These are the activations of a small neural network, seen along a few directions. Each row is one input.
In each table, some parts of the input vary, and every possible input appears once, in random order.
Descriptions start from the smaller parts, as in this example, which fits no table here: one of 6 places along a line, together with either a single point or one of 9 places along a line or (one of 2 separate values, together with one of 8 places around a ring).
Shared parts are said once, and a part with two or three values counts as separate values.

Other details of the inputs shift rows strongly along two fixed directions, in all tables alike. That doesn't count.

A family of inputs:
x1: [ 21  -8  -5 -18  18 -20 -13  17 -15   6  21   8 -16   3  -3]
x2: [-100   19   -8    1  -34   36   31   38   34  -43  -58  117    8   30
  -23]
x3: [ 59 -16   3   3  44 -38 -13  19  -9  -4  34 -54 -23 -37  17]
x4: [-13  28   1 -22 -65  24 -39 -85 -51  70   0 -84  64  39  23]
x5: [ 61  -9  11   4  42 -34 -29   9 -26   4  50 -23 -30 -30  -3]
x6: [-36  -9 -22   3  22  -5  23  39  18 -33 -38  61   1   4  -2]
x7: [  8   7  -5 -18 -16   0 -17  -4  -9  13   6  18   9  14   4]
x8: [-10   9 -13 -19  58 -14   2  21 -52 -37 -18  33   8   7  17]
x9: [ 27 -27 -19 -19  48 -37   3  43  -1 -18  11   2 -19 -12  16]
x10: [ 47 -23 -31 -23  56 -43  -9  29 -10 -18  19   6  -9 -17  27]
x11: [-47  -1  12  -6 -38  36  31  33  31 -23 -32  33 -17  -1  -1]
x12: [-12  -2 -25   5  28  -7   9   6   7 -25  -8  55  19   6  -9]
x13: [ 71 -24 -18 -16  72 -58 -38 -13 -24   5  53  -2 -25 -13  -4]
x14: [-61  -2  -1  13 -18  19  38  29  27 -13 -49  33   7  16 -14]
x15: [ 31 -26 -13  15  57 -29   4  21   8 -16   5   2 -36 -30  -3]
x16: [-63  32  14  21 -86  57  17 -54  26  37 -40 -24  52  41 -20]
x17: [ -7  -9 -12 -31  -9  -1   2  16   5 -17  -7  29   6   5  15]
x18: [  3  19  20  41 -16  11  -1 -41   3  14   8 -40  19  -8 -19]
x19: [ 75 -24  -7  -8  57 -37 -24  18 -21   0  51  -1 -45 -29   0]
x20: [ 26   7  16  23  -5  -5 -10 -37  -4  28  12 -73   7 -14   3]
x21: [-58  11   5  36 -22  36  40  14  33 -24 -33  50   4   8 -26]
x22: [ 19  15  33  -2 -58  22 -17 -54  -2  41  13 -86  15  -8   9]
x23: [-39   3  13  10 -43  36  28  24  30  -4 -30  -1  -5   3  10]
x24: [-29  -1   5  15  14  12  23  35  17 -37  -5  78 -33  -2 -20]
x25: [ 16  15  28  21 -18   7 -20 -37 -10  23  27 -35  -1  -2 -12]
x26: [  11   17   18  -29  -88   31  -24  -84   -5   71    7 -100   39   26
   18]
Description of these inputs: either one of 2 separate values or (one of 4 places along a line, together with one of 6 places around a ring).
Q: Change only the place on the line of 4 in x20. List by row number the other rows that result.
A: x6, x14, x15
Q: Which other rows belong to the same alternative as x4? List them by row number.
A: x8

A family of inputs:
x27: [ 55 -13   3 -64 -54  -6 -42 -20   1  46  48 -38 -10   3  23]
x28: [-38  23  33  13 -70  54  21 -13   7  12 -33 -51  19   2  17]
x29: [ 32 -20 -32 -39  45 -36 -22  -5 -32   6  11 -19   5   4  24]
x30: [-14  20   9   2 -23  10 -23 -35 -18  14   8   9  25  21 -16]
x31: [-12  -8  -1  17  -9   5  24   1  39   6 -26 -21   0  -1  -3]
x32: [-46   8  -3 -22 -25  29  20  20  -9 -19 -38  23  20  15  26]
x33: [ 17 -26 -40 -19  78 -38  17  56   3 -62  -5  63 -11 -19  23]
x34: [-91  33  42  32 -72  54  26  17  10   2 -46   9  17  25 -24]
x35: [ 31 -12 -29 -14  46 -41 -15  -5 -20  -5  12 -18  19  -3  15]
x36: [ -9   6   9  19 -24  22  25  -2  28  -6 -23 -29   5 -12   9]
x37: [ 12 -16 -25 -27  53 -35 -16  25 -29 -12  11  46 -17   9   0]
x38: [  91  -19   24  -34  -42  -15  -46  -37    9   66   72 -101  -34  -26
   20]
x39: [-72  49  26  -1 -95  53 -10 -45 -19  44 -35 -19  56  53  -5]
x40: [ -6 -33 -45 -10  76 -37  20  58  19 -52  -6 110 -27  -2 -18]
x41: [  46    4    8   23   -7  -14  -18  -51   -1   43   18 -108   22  -14
   10]
x42: [-44 -14   3   4   7   6  32  54  16 -25 -34  18 -19  -1  -1]
x43: [ 49   5  19   7  22  -8 -17 -10 -29   8  30 -43 -20 -26  11]
x44: [-72  19   4 -11 -23  36  23  42  -6 -38 -43  79   9  23   2]
x45: [ 23  14 -13  -3 -14  11  -9 -47   0  13   9  -5  25   5   7]
x46: [ 42 -18  -1  14  55 -30  -5  11   3  -9  35  17 -46 -23 -25]
x47: [-54  27  24  42 -76  63  39 -11  51  -2 -40   9  13   3 -14]
x48: [-58  31  45  43 -73  52  13 -23  19  16 -20  -6  15  14 -34]
x49: [-54  23   8 -15 -62  31  -2 -28 -23  27 -33 -36  55  39  14]
x50: [ 39   7 -16   1   6 -19 -34 -61 -16  33  31 -32  30   8  -2]
x51: [  6 -36 -25  22  82 -36  28  71  35 -54  -1  77 -55 -33 -26]
x52: [  9 -22  -3   5  64 -32   7  57  -8 -28  10  39 -49 -16 -12]
x53: [ 58 -14 -20 -16  74 -38 -21  13 -29 -36  43  50 -26 -20   2]
x54: [ 66 -15 -37 -29  35 -42 -28 -52 -13  39  22 -54  16   3  23]
x55: [-54 -12  12  17  17   1  33  76   5 -45 -29  29 -15  -9  -4]
x56: [ 30 -10   2  36  28 -21  -3  -2  14  -4  22 -15 -12 -23 -22]
x57: [ 79   5 -13 -24  10 -27 -56 -92 -35  63  58 -52   9  10   0]
x58: [-63  16  31  30 -30  47  39  38  29 -43 -29  69 -21  -8 -22]
Q: Describe the family of inputs behind these rows.
A: one of 2 separate values, together with either a single point or (one of 3 separate values, together with one of 5 places around a ring)
Q: The inputs of x45 and x47 match in every part but the choice among 2 separate values. If x44 is changed in the same way as x45 into x47, which row does it become?
A: x43
Q: Change only the choice among 2 separate values in x54. List by row number the other rows that result.
A: x31
Q: Change only the place on the ring of 5 in x52. List by row number the other rows that result.
A: x31, x42, x46, x51

A family of inputs:
x59: [ 39 -28   5   7  46 -32  -3  48   0  -8  26 -19 -45 -33   1]
x60: [ 69 -12   2  11  25 -20 -12 -13   2   9  25 -95  -7 -27  25]
x61: [  0  -2  15  19  26  -4   1   4  -8 -21  15  36 -20  -7 -32]
x62: [ 12 -30 -49 -37  62 -54   7  27  -6 -19   4  44   6  -2  15]
x63: [ -3 -21  -1  34  81 -39  25  69  12 -56   1  81 -47 -29 -40]
x64: [ 20  -1  -6 -23 -28   1 -21 -15   1  22  32   9  13   7   9]
x65: [ 23  13  36 -14 -47  15 -26 -44 -20  39  15 -89 -13  -4   8]
x66: [-27 -20 -39  12 100 -35   5  62 -11 -72 -21  80 -12   9 -14]
x67: [ 70 -21 -28   2  26 -24 -10 -37  20  23  32 -50  -7 -27  18]
x68: [-45  51   8  16 -64  58   1 -61 -19  36 -29 -17  49  42  -5]
x69: [-88  30  19  26 -44  44  22  17   5 -21 -34  82  18  13 -30]
x70: [ 18  -7   1 -15 -26   9  -8 -20   9  24  28   3 -12   6  -2]
x71: [ -42   34    6  -26 -102   55   -1  -56   18   45  -35   -9   57   53
   10]
x72: [ 40 -11  22 -29   1 -21 -24  -7 -38  17  31 -39  -2 -24  18]
x73: [-111   15   13  -10  -46   51   49   78   14  -52  -79   77    3   29
   14]
x74: [-34  20  17  48 -31  32  31 -37  30   0 -36 -16  24   3 -19]
x75: [-14   2 -15 -16   7  -9  -9  10 -20   2 -17 -43  17   8  29]
x76: [ 72 -15  -8  -6  15 -27 -28 -24  11  35  42 -35 -22 -16  -4]
Q: The inputs of x62 and x70 match in every part but one. If x75 is changed in the same way as x62 into x70, which row does it become?
A: x65
Q: Describe the family of inputs behind these rows.
A: one of 3 separate values, together with one of 6 places along a line
Q: Change only the place on the line of 6 in x63. List by row number the other rows that result.
A: x61, x66, x68, x69, x74

A family of inputs:
x77: [-24   7  13  74  27  -9  20  -4  17  -6 -16 -39  18 -14 -33]
x78: [ -4  -5  19  15  -3  17   6  29  10 -26  14  38 -40 -27 -10]
x79: [ 13  -1  18  -6   4  13  13  29  -2 -35   6   1 -17 -26  21]
x80: [ 47  -2 -29   5  79 -36 -13  -8 -30 -23  24  23  -3 -15   7]
x81: [-82   8 -12  -2  25  10  38  81  -7 -73 -64 104   4  10   9]
x82: [-21  -2 -29  16  29  -9   6  -8  12 -19  -1  80  17  15 -36]
x83: [-53  16  17  10 -99  57  30   0  66  22 -28  32   6  20 -25]
x84: [-98 -14  21  72  28  15  84 101  55 -66 -74  42 -37 -15 -40]
x85: [  0  -4  17   3  -2  15  14  31  11 -34   9  30 -32 -25   0]
x86: [ 40 -21 -43   9  77 -47 -22 -19 -10 -14  27  29   2 -14 -11]
x87: [-12  -4  67  71   2  12  27  44  15 -25  10 -39 -46 -48 -25]
x88: [-45  -1   5  -7 -64  43  47  36  59 -17 -48  10   8   6  19]
x89: [ 10 -27  -9 -45 -13 -10   2  55   7   3  -4 -12 -11  -4  30]
x90: [  17   25   32    7 -107   38  -22  -77   44   78   19  -52    7   16
  -21]
x91: [ 26 -12 -41   1  57 -35  -7 -18  -1 -19  10  23  16  -7   1]
x92: [ 10 -16  16 -44   8 -14 -26  51 -41 -15  35  15 -35  -6  14]
x93: [-90  19   5 -16 -75  51  39  10  22   3 -83   1  34  32  24]
x94: [-21  10 -15  28  32   5   3   3 -11 -25 -12  64   3   4 -16]
x95: [ 22 -27 -35 -50  62 -59 -39  17 -48  -8  32  19   5  14  12]
x96: [-33  27  -2 -25 -77  28 -20 -73 -26  60 -27 -75  80  48  18]
x97: [-14  52  11  11 -58  49  -3 -86 -21  38 -26 -62  71  29  20]
x98: [106 -23 -31 -27  76 -51 -24 -45 -30  18  37 -91   1 -26  42]
x99: [ 45  -8 -25   8  71 -53 -35 -28 -10  -9  45  53  -7   0 -38]
x100: [ 42  -7 -13   2   6  -7 -18 -62  -4  44  16 -55   0  -3   4]
x101: [  94    6   19   69   93  -51  -32  -42  -49   26   56 -106   -6  -46
  -12]
x102: [ 99 -16 -42 -16  84 -60 -37 -60 -35   8  47 -63  30 -18  30]
x103: [ -13   15   19    9 -110   51    2  -52   52   63  -15  -53   12   10
    1]
x104: [  0   1  19  12  -5  15   9  25  11 -23  25  56 -36 -16 -27]
x105: [ -4  23   2  23  25  -5 -15 -19 -13 -11  13  71  -7  15 -41]
x106: [-10  32  42 -14 -97  50  -9 -40 -12  38  -7 -72  24   5  31]
x107: [ 98  -4 -14 -50  59 -65 -86 -54 -98  50  78 -72   7   7  26]
x108: [-44  32  -3 -10 -75  33  -4 -66  -2  38 -44 -50  74  39  24]
x109: [-22  32  10  11 -81  49   3 -86  21  65 -14 -36  34  37 -20]
x110: [-89   2 -13 -15  23   7  33  96 -23 -66 -56 107   5  22   1]
x111: [ 49 -28 -32 -14  69 -40   3   4  -1 -14  14  -3 -23 -20  14]
x112: [-67 -12  18 -25  -7  19  32 116  -7 -67 -32  82 -32  -4   5]
x113: [ 51 -16 -13  -3  64 -44 -20  -8  -2   0  38  31 -41  -7 -28]
x114: [  4 -23  -9 -31  -9 -11  13  52  28 -14 -15   1 -16 -15  34]
x115: [-30 -21 -16 -42  16  -9  15  52 -18 -17 -33  14   0  13  20]
x116: [ 11 -22 -11  -8  -8  -2  21  34  49 -14  -4  20 -25 -18   9]
x117: [-17  14 -13  25  30   4   7   0  -9 -21   1  82   5  15 -32]
x118: [ -19   42   62   19 -104   62  -16  -58   15   41   17  -10   -2   13
  -37]
x119: [ 53 -41  14  47  50 -46  16  53  41 -13  28 -59 -63 -56 -10]
x120: [-26  17  11 -47 -84  30 -26 -56 -26  75 -12 -78  37  49  22]
x121: [  4 -24  -6 -53 -19 -14 -12  51   0   8  12   2 -20   8  22]
Q: The inputs of x101 and x77 match in every part but one. If x105 is changed in the same way as x101 into x77, which row does it become?
A: x99
Q: The inputs of x96 and x115 match in every part but one. If x91 is changed in the same way as x96 into x115, which row does it become?
A: x111
Q: Describe the family of inputs behind these rows.
A: one of 5 places along a line, together with either a single point or one of 8 places along a line
Q: Change only the place on the line of 8 in x117. List by row number the other rows that result.
A: x80, x81, x94, x97, x105, x107, x110
